A small network was trained on invented records. Each row is its activation on one of them, seen along a few directions.
After each row come some of the record's fields: Zup, Rebal, Bagoz, Pep, Gerut, Saso.
Not every record has every field; a missing one is left out.
Other fields move the rows too, some of them a lot.
Strong random noise was added to every row along 2 fixed directions; ignore it. To show where, here is one row again and again, with new noise each time:
[ 229  199 -222    6 -410 -402 -479  -34 -479  745    4   62 -515  254
  202]
[  27 -282  -94 -194   -1  -53  169  -43 -223  212   77 -126   54  -79
  -94]
[  74 -192 -118 -159  -75 -124   64  -27 -292  309   61  -93  -61  -21
  -59]
[-117 -323  -74 -187   -7   68    1 -250  100  203  108 -115  224  -39
  161]

[-112  512  219  230   19   44 -268   33  238  -41   21  282    3  -27
  143] -> Zup=s3, Rebal=m2, Bagoz=p2, Pep=d2, Gerut=b2, Saso=y1
[ -15  216   76  107  294 -191  -80 -152   36   25  -91  203 -204   40
   87] -> Zup=s3, Rebal=m1, Bagoz=p1, Pep=d2, Gerut=b2, Saso=y1
[-191 -311   10 -241  335    7  440 -132 -175 -143 -164 -200  165 -103
 -161] -> Zup=s1, Rebal=m2, Bagoz=p2, Pep=d2, Gerut=b1, Saso=y1
[-112   36   98  105  226  283  191 -171  179 -211   56  105  188   61
   51] -> Zup=s3, Rebal=m1, Bagoz=p3, Pep=d1, Gerut=b1, Saso=y1
[ 127   91  -50  -43   82 -266   36 -125 -430  323  -54  161 -321  151
  130] -> Zup=s3, Rebal=m1, Bagoz=p1, Pep=d2, Gerut=b2, Saso=y2
[ -21 -249  -19  -92  286  168  248  -23 -100 -298   -6  -26  347 -131
 -182] -> Zup=s1, Rebal=m1, Bagoz=p3, Pep=d1, Gerut=b2, Saso=y1
[-516 -391   22 -180  151   53 -122 -417  501  119    3  -78  398  183
  460] -> Zup=s1, Rebal=m2, Bagoz=p4, Pep=d1, Gerut=b2, Saso=y1
[-258 -113 -131 -170  126 -222   20 -188   38  165  -87   37  -50   75
  152] -> Zup=s1, Rebal=m2, Bagoz=p2, Pep=d1, Gerut=b2, Saso=y1
[ 208   57 -142   83 -358  -16 -143  192 -294  140  -75  -49 -119  -32
  -31] -> Zup=s1, Rebal=m1, Bagoz=p2, Pep=d1, Gerut=b1, Saso=y2
[-364  -84   41  -20  178 -385 -371 -435  504  193   60  215   90  251
  503] -> Zup=s3, Rebal=m2, Bagoz=p3, Pep=d1, Gerut=b2, Saso=y1
[ -85 -140 -189 -109 -407 -189 -311 -280  267  331   42 -118   59  110
  356] -> Zup=s3, Rebal=m1, Bagoz=p2, Pep=d1, Gerut=b1, Saso=y2
[ 172  243  -93  182 -112   -8  -39   10 -200  168  -73  -44 -211   38
    4] -> Zup=s3, Rebal=m1, Bagoz=p2, Pep=d2, Gerut=b1, Saso=y2
[ -58   -1  206 -138  275  -35  330  -15   95 -240   31  114  125 -162
 -371] -> Zup=s3, Rebal=m2, Bagoz=p1, Pep=d1, Gerut=b2, Saso=y1
[ 199  178  -45  305   33  342  198  185 -485   27    0    6 -146   44
  -97] -> Zup=s3, Rebal=m1, Bagoz=p4, Pep=d2, Gerut=b1, Saso=y2
[-326 -171  -29  -95  132  -67  -39 -329  231  246   -7   98  126   89
  358] -> Zup=s3, Rebal=m2, Bagoz=p2, Pep=d1, Gerut=b2, Saso=y1
[ 135  290   71  -66 -140 -498 -152  100  120   92   54  185 -365  -23
 -131] -> Zup=s3, Rebal=m2, Bagoz=p1, Pep=d1, Gerut=b1, Saso=y1
[-123  141  -41  -31   15 -463 -260  -69  -40  305  -89  116 -248  131
  176] -> Zup=s1, Rebal=m2, Bagoz=p2, Pep=d1, Gerut=b2, Saso=y1
[ -51 -598  -97 -253 -191    8  213   51   29  -25   86 -478  220  -63
 -154] -> Zup=s1, Rebal=m2, Bagoz=p4, Pep=d1, Gerut=b1, Saso=y2
[ 224   75 -224   10 -390 -120 -133  165 -236  346  -67 -150 -350  103
  -83] -> Zup=s1, Rebal=m1, Bagoz=p2, Pep=d1, Gerut=b1, Saso=y2
[ -20  275  144   96  211  243  309  252   98 -567   45  180   49 -239
 -247] -> Zup=s1, Rebal=m2, Bagoz=p3, Pep=d2, Gerut=b1, Saso=y1
[ 182  -22  -23 -142   40 -238  318  320 -450  -40  -51 -114 -106 -195
 -321] -> Zup=s1, Rebal=m1, Bagoz=p2, Pep=d2, Gerut=b1, Saso=y1
[-149 -181   42 -158   48 -326   65 -257  -54  237 -125   58  -63  232
   48] -> Zup=s3, Rebal=m2, Bagoz=p1, Pep=d1, Gerut=b1, Saso=y1
[  42  120  176  -40 -227  199 -127   73  430 -159  213  -20  225  -27
  -12] -> Zup=s3, Rebal=m2, Bagoz=p3, Pep=d1, Gerut=b1, Saso=y1
[  55 -609   77 -313  197  320  800  280 -106 -530   39 -472  560 -513
 -551] -> Zup=s1, Rebal=m1, Bagoz=p2, Pep=d2, Gerut=b1, Saso=y2
[  39  386 -190  208  -33   28 -229 -186 -428  129  -82  135 -199  176
  274] -> Zup=s3, Rebal=m1, Bagoz=p4, Pep=d2, Gerut=b1
[ 183   69  -81   -1  196  -11  269  323 -435 -116  -99   14  -97   -2
 -475] -> Zup=s1, Rebal=m1, Bagoz=p3, Pep=d1, Gerut=b2, Saso=y1
[  44  -38 -247   57 -355  -18 -214  -47 -201  292  121  -71  -93  141
  162] -> Zup=s3, Rebal=m1, Bagoz=p4, Pep=d1, Gerut=b1, Saso=y2
[ 287  468 -132  287 -481   57 -645  117 -307  253  -51   73 -502  220
  116] -> Zup=s1, Rebal=m2, Bagoz=p3, Pep=d2, Gerut=b1, Saso=y2
[ 231  -95  -34    2 -124  -10  277  143 -530  116    3 -108  -40 -110
 -260] -> Zup=s3, Rebal=m1, Bagoz=p2, Pep=d1, Gerut=b1, Saso=y2
[  32  267  -13  128   62  159    7  306 -153 -213   15  153  -99 -140
 -241] -> Zup=s1, Rebal=m2, Bagoz=p4, Pep=d1, Gerut=b2, Saso=y1
[ -89 -146  -66  -95 -131 -346  -63  -26  -84  186 -173  -98  -93   93
  -30] -> Zup=s1, Rebal=m2, Bagoz=p2, Pep=d1, Gerut=b1, Saso=y1
[-167 -113 -117 -120    0 -330 -463 -486  125  479 -122   46 -254  315
  573] -> Zup=s1, Rebal=m2, Bagoz=p1, Pep=d2, Gerut=b2, Saso=y2
[-241 -493  -61 -223  206  -73   41 -266  150    8  -59 -170  241   74
   73] -> Zup=s1, Rebal=m2, Bagoz=p3, Pep=d1, Gerut=b2
[ -25  186  109  -71 -170 -173   32  278  381 -214   45   47   46 -229
 -269] -> Zup=s1, Rebal=m2, Bagoz=p2, Pep=d1, Gerut=b1, Saso=y1
[  32  226   99   17 -236  230 -131  236  146  -20   41   74   47 -104
  -46] -> Zup=s1, Rebal=m2, Bagoz=p2, Pep=d1, Gerut=b1, Saso=y1
[ 211 -207 -176 -136  -13   27  270  287 -447   55   -4 -329 -117  -77
 -493] -> Zup=s1, Rebal=m1, Bagoz=p4, Pep=d1, Gerut=b2, Saso=y2
[-179 -316  -87  -42 -304  -86 -323 -224  202  206    2 -245   87  177
  282] -> Zup=s1, Rebal=m2, Bagoz=p4, Pep=d1, Gerut=b1
[ -84 -140 -315  125   86  358  -81 -308 -495  239  -69 -108 -103  229
  343] -> Zup=s3, Rebal=m2, Bagoz=p4, Pep=d2, Gerut=b2, Saso=y2
[ -56   33   11   38  284   46  218  -95  -83 -165  -38   91  140 -165
  107] -> Zup=s3, Rebal=m1, Bagoz=p2, Pep=d2, Gerut=b1, Saso=y1
[ 135 -208   76  -97 -107   51  349  412  180 -288   -7 -256  308 -280
 -516] -> Zup=s1, Rebal=m1, Bagoz=p2, Pep=d1, Gerut=b1, Saso=y1

Which values does each new row have?
[  76   66  321 -146  317 -272  489  405   -2 -326   97  150   13 -359
 -646] -> Zup=s3, Rebal=m2, Bagoz=p1, Pep=d1, Gerut=b2, Saso=y1
[  62 -180   22 -210  -78 -380   43  207 -291  314  -72    0 -260   98
 -168] -> Zup=s1, Rebal=m2, Bagoz=p1, Pep=d1, Gerut=b2, Saso=y1
[ 159  196  -15   60 -346  359 -311   34 -175  124   67  -93 -185  149
   73] -> Zup=s1, Rebal=m2, Bagoz=p3, Pep=d2, Gerut=b1, Saso=y2
[  76  170 -179  266 -386  115 -668 -256   50  442   28 -160 -167  313
  503] -> Zup=s3, Rebal=m1, Bagoz=p4, Pep=d2, Gerut=b1, Saso=y2
[-221 -128   54   43  346   57  245 -234 -161    5  -65   98  169  -30
   37] -> Zup=s3, Rebal=m2, Bagoz=p2, Pep=d1, Gerut=b2, Saso=y1
[ -49 -331   70  -59  319  555  525   72  235 -467  -14 -282  525 -347
 -204] -> Zup=s1, Rebal=m1, Bagoz=p2, Pep=d2, Gerut=b1, Saso=y2
[-153 -355 -116 -171  123 -151  205   53 -172   53  -57 -183   81   22
 -143] -> Zup=s1, Rebal=m2, Bagoz=p4, Pep=d1, Gerut=b2, Saso=y1
[  90   24  114 -135 -296 -455 -293  -30  209  312   71   80  -57  119
  151] -> Zup=s3, Rebal=m1, Bagoz=p1, Pep=d1, Gerut=b1, Saso=y1
[  57  -32  -44   79   61  131  -15  -66  -47   98  -23 -169  -12  -69
   19] -> Zup=s3, Rebal=m1, Bagoz=p2, Pep=d2, Gerut=b2, Saso=y2
[-160   -4  118 -131   53 -179  123 -120  253    3   61   33  182  -63
  161] -> Zup=s3, Rebal=m1, Bagoz=p2, Pep=d2, Gerut=b1, Saso=y1
[ 109   50 -195   75 -186  137 -343 -139 -123  123   -9   16   -9  167
  285] -> Zup=s1, Rebal=m1, Bagoz=p3, Pep=d1, Gerut=b1, Saso=y2
[ -93 -154 -161 -106 -186   57 -179 -229   65  203   19  -12  101  212
  329] -> Zup=s1, Rebal=m1, Bagoz=p3, Pep=d1, Gerut=b1, Saso=y2
[  88  459   29  246 -409   58 -635   33  217   68   71    0 -161   84
  256] -> Zup=s1, Rebal=m2, Bagoz=p4, Pep=d2, Gerut=b1, Saso=y1
[  -2 -246 -148 -156 -231 -197  -21  -35 -239  329 -146 -271 -152  126
   47] -> Zup=s1, Rebal=m2, Bagoz=p2, Pep=d2, Gerut=b1, Saso=y2
[ 290  298  -87  188 -220  -82 -214  172 -370  144  -68  -51 -425  140
 -121] -> Zup=s1, Rebal=m1, Bagoz=p3, Pep=d2, Gerut=b1, Saso=y2
[-105 -141 -126  184  255  692  305 -161 -267 -301   42  -20  362 -121
  154] -> Zup=s3, Rebal=m1, Bagoz=p4, Pep=d2, Gerut=b1, Saso=y2
[-125 -286   -9  -75  158  213  200 -133  321 -122  -12 -253  322 -151
   25] -> Zup=s1, Rebal=m1, Bagoz=p2, Pep=d2, Gerut=b1, Saso=y2
[  48  126   50  116  253  175  -85   -6   62 -129  -49   67   87   13
   25] -> Zup=s1, Rebal=m1, Bagoz=p3, Pep=d2, Gerut=b2, Saso=y1
[-134 -247 -176  -92 -343    5 -366 -251  140  346   49 -298  -23  239
  490] -> Zup=s1, Rebal=m2, Bagoz=p4, Pep=d2, Gerut=b1, Saso=y2
[ -26  -50 -145  -67   93 -199   75  -21 -458  109 -108 -151 -148  139
  -76] -> Zup=s1, Rebal=m2, Bagoz=p4, Pep=d2, Gerut=b1, Saso=y1
